A small network was shown many inputs. Here are its activations along a few directions, one row for each input.
In each table, some parts of the input vary, and every possible input appears once, in random order.
A made-up example of a description, with smaller parts first: one of 6 places along a line, together with either a single point or one of 11 places around a ring or (one of 2 separate values, together with one of 8 places around a ring).
Shared parts are said once, and a part with two or three values counts as separate values.

Other details of the inputs vary at random and push rows far along three fixed directions, the same in every table; ignore that.

A family of inputs:
r1: [  1   2  17  37 -20   5  29 -12  -5 -15  44]
r2: [ -8   4  -4 -24  -2  22  -8 -19  -6 -29 -11]
r3: [-26   1  12 -17   0  21 -16   6   4 -21  -4]
r4: [-23   7 -15 -30  -3  29 -29  14   9 -26  -9]
r5: [-24  21  -1 -42  13  28 -19  10  13 -19  -6]
r6: [-25  -3  11  13  36  39  -6  12  45 -13  41]
r7: [  8  11  18  32  15   6  27  -6  -2 -12  41]
r8: [-18   7   0 -40 -12  13 -24   0   1 -41  -9]
r9: [ 16   8  20  30 -24   6  27 -15 -23 -10  33]
r10: [  3 -12  -7 -30  -5  12 -32   8   3  -9 -48]
r11: [ 40 -16   0  26 -28 -40  -9  -3 -19  24 -21]
r12: [ 15  -4  -7 -16 -30 -36 -21   0 -38 -14 -48]
r13: [ 18  22  -6  13 -26  -1  21 -28 -35 -13  24]
r14: [ 24  -1   6  -8 -19 -30 -13  -4 -16  14 -30]
r15: [-38  14  19  13  44  47  14  15  41   6  44]
r16: [12 20  6 37  6  1 37 -6 -8 -3 44]
r17: [  2 -12  -3  20 -12 -35  -3  11   2  41 -28]
r18: [ -9  -7  -5   7  27   0 -22  23  33  33 -13]
r19: [ -8 -30 -18 -55   7  11 -34  23  -2   6 -33]
r20: [-15   9   4 -36  -7  12 -23   1   1 -33  -8]
r21: [ 23 -14   8  22  10 -15 -12   7   9  34 -13]
r22: [-24   2  -1 -25  14  15 -26  -6   5 -20  -9]
r23: [-25  20   5  -4 -11  34  10   1  -4 -32  29]
r24: [ 16 -14  -5  25  22  -9   1  13  29  49 -17]
r25: [ 14 -16  12  17  26 -23   3   4  34  42 -16]
r26: [ -1  -6   5  -3  20 -11 -19  -5   5  21 -20]
r27: [ 14  13 -15   2 -37 -19   4 -22 -37 -11  -3]
r28: [ 27  -5  -9  18 -26 -54   3  -2  -7  36 -21]
r29: [  1 -21   5   3  31  -3  23   8  25  32  38]
r30: [  8  22 -10   3 -32  -4  16 -10 -38 -37  14]
r31: [ 7  1  6 31 29  8  6 13 28 36 21]
r32: [ 21  -3 -13  15  -8 -26   9 -15  -9  30 -24]
r33: [-18 -19   6  11  45 -20 -17  23  37  27 -20]
r34: [ -4 -24 -21 -55  -5  -9 -25  -1 -23   6 -36]
r35: [ 18  10  -2  13 -11  -6  25 -10   0   8   9]
r36: [-16  -5   5  11  25   2  -6  -8  23   3  15]
r37: [-28  16  -4 -36  11  20 -19  11  18 -19  -3]
r38: [ -5  13 -16 -13 -25  -7  -2   0 -25 -31 -11]
r39: [ 20  -2 -10  15  -2 -27  13   2  -9  20 -28]
r40: [-15  13   2 -24   4  37   4  -4  -6 -57   5]
r41: [ 15  15  -1  13 -44  11  35 -18 -32 -22  15]
r42: [ 22 -15 -12  -9 -22 -21  22  -4 -43  -6   7]
r43: [  0  17  -9  16 -21   4  21 -24 -17 -23  37]
r44: [ -5 -20  13  24  17  14  42   3   9  21  59]
r45: [-13 -18  14   3  28   3  -8  13  31  28 -28]
Each input here is: one of 5 separate values, together with either a single point or (one of 2 separate values, together with one of 4 places along a line).
Changing only the choice among 5 separate values turns r22 into r11. The same change can be made to r26. Which row results?
> r21
List by row number the other rows that have the choice among 5 separate values in common with r8.
> r5, r14, r20, r25, r28, r29, r35, r37
Change only the choice among 5 separate values in r45. List by row number the other rows that result.
> r2, r10, r25, r40

A family of inputs:
r46: [ 11  15  10  27 -12  11  23 -11  -1  -9  26]
r47: [-21   0  -3 -29  18  27  -5   7   3  -8   5]
r48: [ 20   8 -11  -2 -16  -5  -9  -4  -9  -9 -24]
r49: [ -4   1   3  -3   6  -2 -13  13  14   6 -30]
r50: [ -3  13   4  30  -7  -1  19 -11  -8 -11  32]
r51: [ -1  -8  -7 -11   6  -7 -10  15   6  23  -4]
r52: [-12 -14  -4 -11  -1   3   3   5   9   1   3]
r53: [-18   5  -1  -7  21  -1 -21   2  25  13 -10]
r54: [ -4  -7  -2 -16  -4   5   1  -9 -10   6  -8]
r55: [-11  20   2  -7 -28  28   0  -3 -12 -36   8]
r56: [-21   0  -1 -20   6 -16 -30  12  14   9 -36]
r57: [ -8 -15  15  -7  27   6 -25   9  13   9 -14]
r58: [-18  13  -1 -10  -9  28 -11   5  -1 -26  -6]
r59: [-21  -6  19  -8  25  29 -18   3  19  -9  15]
r60: [ 28   7   6  34 -30 -17  17 -11 -11  15   5]
r61: [  3   6  -2   2 -14 -23  -4  -2 -21  -5 -23]
r62: [  5  -2  -4 -21  -5  -3   1   1  -5   3  -3]
r63: [-35  12   6 -18  27  40 -15  19  25 -23  -8]
r64: [  8  -1   6  25   7 -32   3  -3   7  30  -7]
r65: [ -1   9   5 -15 -10  13  15   1  -9 -20  26]
r66: [  4  -7   5   8  -1   3  27 -12   0   3  23]
r67: [ -3   5 -15 -22 -11  23   5   0 -25 -39  19]
r68: [ -9   1 -11 -20  17 -14 -31   6  15   6 -35]
r69: [ 14  -1  -2 -19 -17 -18   2   6 -18   3 -14]
r70: [ 19 -19  17  25   8 -22  -6  -2   1  31  -6]
r71: [ 26   9 -14  -2 -43 -11 -10 -11 -20  -9 -20]
r72: [ 11   7 -12  -3 -16 -23 -12 -11 -11  -3 -16]
r73: [-14 -14  -5   9  32  15  13  10  25   3  26]
r74: [  7   6 -15 -18  -7 -20 -22  -5 -11 -10 -33]
r75: [ 18   2   9  37 -15 -17  15  -1   6  22   6]
r76: [ -7  -1   0  10  -2   1 -13  13  13  18 -18]
r77: [-5 -1 -4 -5  9 15  5 -9 -4  3 16]
r78: [  4  11  -5   2   5  15  -5   0  14 -10   0]
r79: [ -8  -4   1 -14   8  15   5  -7  -3   1   3]
r80: [ 16 -15  -5  15  11 -19   7  -5  -5  40  -6]
r81: [-37  -9 -12 -33  26  34 -14  15  25 -18   6]
r82: [-17 -10  11 -20  16  23 -13  -1  17 -24   2]
r83: [ -7  -2   3  25  23 -19  -2   9  13  23  -8]
r84: [-10  12   8   9  12  -1   7   0   6 -14  11]
r85: [ 0 10 13 27 20 16 16  3 22  4 18]
r86: [  0  10  -2  -7 -21 -17 -10  -7 -13  -3 -17]
r87: [  9   0  -2 -11 -12  -4   9  -2  -5   5  11]
r88: [ -8   1  -1 -19   2  22   7 -10 -12 -16   5]
r89: [  0   6  -3 -12  -3  18  16  -6 -18 -18  21]
r90: [  3  -7 -12 -31 -17  -9 -14   3 -22   8 -29]
r91: [ -1 -11  13  19  14   7   1   8  18   3  37]
r92: [-11   0 -16 -22 -24  23   5  -5 -15 -37  21]
r93: [  0  -2   8  25  15  -7   0  13  19  27 -14]
r94: [ -6  16   2   4 -22  -4   6 -11 -22 -24   7]
r95: [ 14   8  -6  -3 -21  -2 -10  -9 -10  -3 -23]
r96: [11  9 12 34  5  5 21 -4 12  8 18]
r97: [  3 -24  12  12  12 -15  -8   0  24  26  -3]
r98: [ -3  -3  -3 -15 -14   8   3 -11 -13   1   1]
r99: [-13  -9  -4   6  30  15   7  12  20  11  32]
r100: [ 23 -11   1  17 -26 -21  28 -16 -16  17  11]
r101: [ 8 12  2 12  4 15  6 -6  7 -8  6]
r102: [  0  -4   4  27  15  -5  -2  14  18  27 -13]
r103: [  8  -5 -13 -28 -12 -10 -16  10 -21   2 -27]
r104: [-11  -2  -4 -10  10   2 -27  20   9   8 -47]
r105: [-16  14   2   0  27  15  -3  -4  18 -13  12]
r106: [-32  -5   2 -38  32  37  -5   8  22 -19  -3]
r107: [  8 -16  10   0  -9 -13 -23   0  -6  18 -18]
r108: [ -1 -22   0   8  17 -15   9   9  17  26  -6]
r109: [ 13   8   1 -14 -19   0  16   0 -23 -20  12]
r110: [ -6   1   4 -16   2   3   3  12   8   5  12]
r111: [10  3 10 30  8 -7 13  6 13 13  0]
r112: [ -2 -21   1 -21  16  -9 -35  21   5   2 -33]
r113: [-12   7   6  30  19  -2  12   2  13   6  22]
r114: [ 16 -14   1   6  -7 -15  20  -9  -9  15  -3]
r115: [ 26   0  -9 -21 -29 -18   6  -7 -34  -7 -17]
r116: [ -1  15   9  29  -4  -3  23 -10  -8 -13  30]
r117: [-10   6   6   7   1  10  -3   7   8   0  -7]
r118: [ 9 -5 -8 13  3  1 18  1 -7  2 30]
r119: [ 17  -5  11  24  -5   2  15  -4  -9 -16  39]
r120: [  3  -6  -5  -9 -25   2  16 -10 -20 -22  10]
r121: [ 19  -1   1  28  -3 -16  -1  -2  14  36 -10]
r122: [  6 -13  -7  23   7  -2  25  -1   6   7  30]
r123: [  8   7  -9   5 -12 -20  -8  -9  -1   4  -2]
r124: [-18  15   3   1  -9   5   0  -3  -4 -17  12]
r125: [ -3  -1   7 -18 -19  21  -1 -17 -12 -45  15]
r126: [ 24   0  -9 -22 -31 -17   5  -7 -33  -5 -15]
r127: [ 18  -6  -5   8  -9 -17   8   3 -13  20   7]
r128: [ 22  -3 -12 -16 -26 -15   5  -7 -43  -5 -20]
r129: [ 15  16  -7   3 -25  10   2 -13 -10 -23   6]
r130: [  0 -13 -13 -23  -2 -10 -22   1  -8  27 -33]
r131: [  0   5  -6  -9   1  22  12 -13 -18 -18  20]
r132: [ -5 -21   1 -22  11  -9 -38  19   7   6 -30]
r133: [-28  15  -4 -14  -8  15 -14   1  -4 -26   3]
r134: [ 10   0   3  21  18  -5  -3   3  23  28 -13]
r135: [  1  -2  -5 -10  12   5  -1  12  -1   3   4]
r136: [ -3  13   2  -2  -6  -5   0  -8  -9 -14  -4]
r137: [  4  11   5  29   9  -7  15 -15   9   8  27]
r138: [  0   9  12  32  10 -12  21  -4  10   3  26]
r139: [ -3 -14   3  16  19   2  24   3  14   6  22]
r140: [ 13  -7   7  -2 -18   2   7 -17 -17 -31   8]
r141: [  5 -16 -16 -10  -7 -17 -12  11  -8  21 -13]
r142: [ -1   1   7  19  25 -20   0   4  17  23  -9]
r143: [ -1  10  -4  -4   1  -6  -9  -9  -2  -6 -10]
r144: [-32  12   9  -7  26  15  -7   7  25 -15  12]
r145: [  6   0   3   5 -10 -13  -9   6   3  12 -29]
What do these inputs look like to the network?
> one of 4 places along a line, together with either one of 3 separate values or one of 10 places around a ring or (one of 2 separate values, together with one of 6 places along a line)
Changing only the place on the line of 4 turns r90 into r89. The same change can be made to r121. Which row results?
> r134
Changing only the place on the line of 4 turns r65 into r110. The same change can be made to r120. Which row results?
> r52
Changing only the place on the line of 4 turns r117 into r63. The same change can be made to r66. Which row results?
> r106
Change only the place on the line of 4 in r61. List by row number the other rows that result.
> r94, r116, r124
Change only the choice among 3 separate values in r57. List by row number the other rows that result.
> r112, r140
Change only the place on the ring of 10 in r109. List by row number the other rows that result.
> r67, r73, r88, r106, r115, r128, r131, r135, r139
Change only the place on the line of 4 in r133. List by row number the other rows that result.
> r50, r83, r113
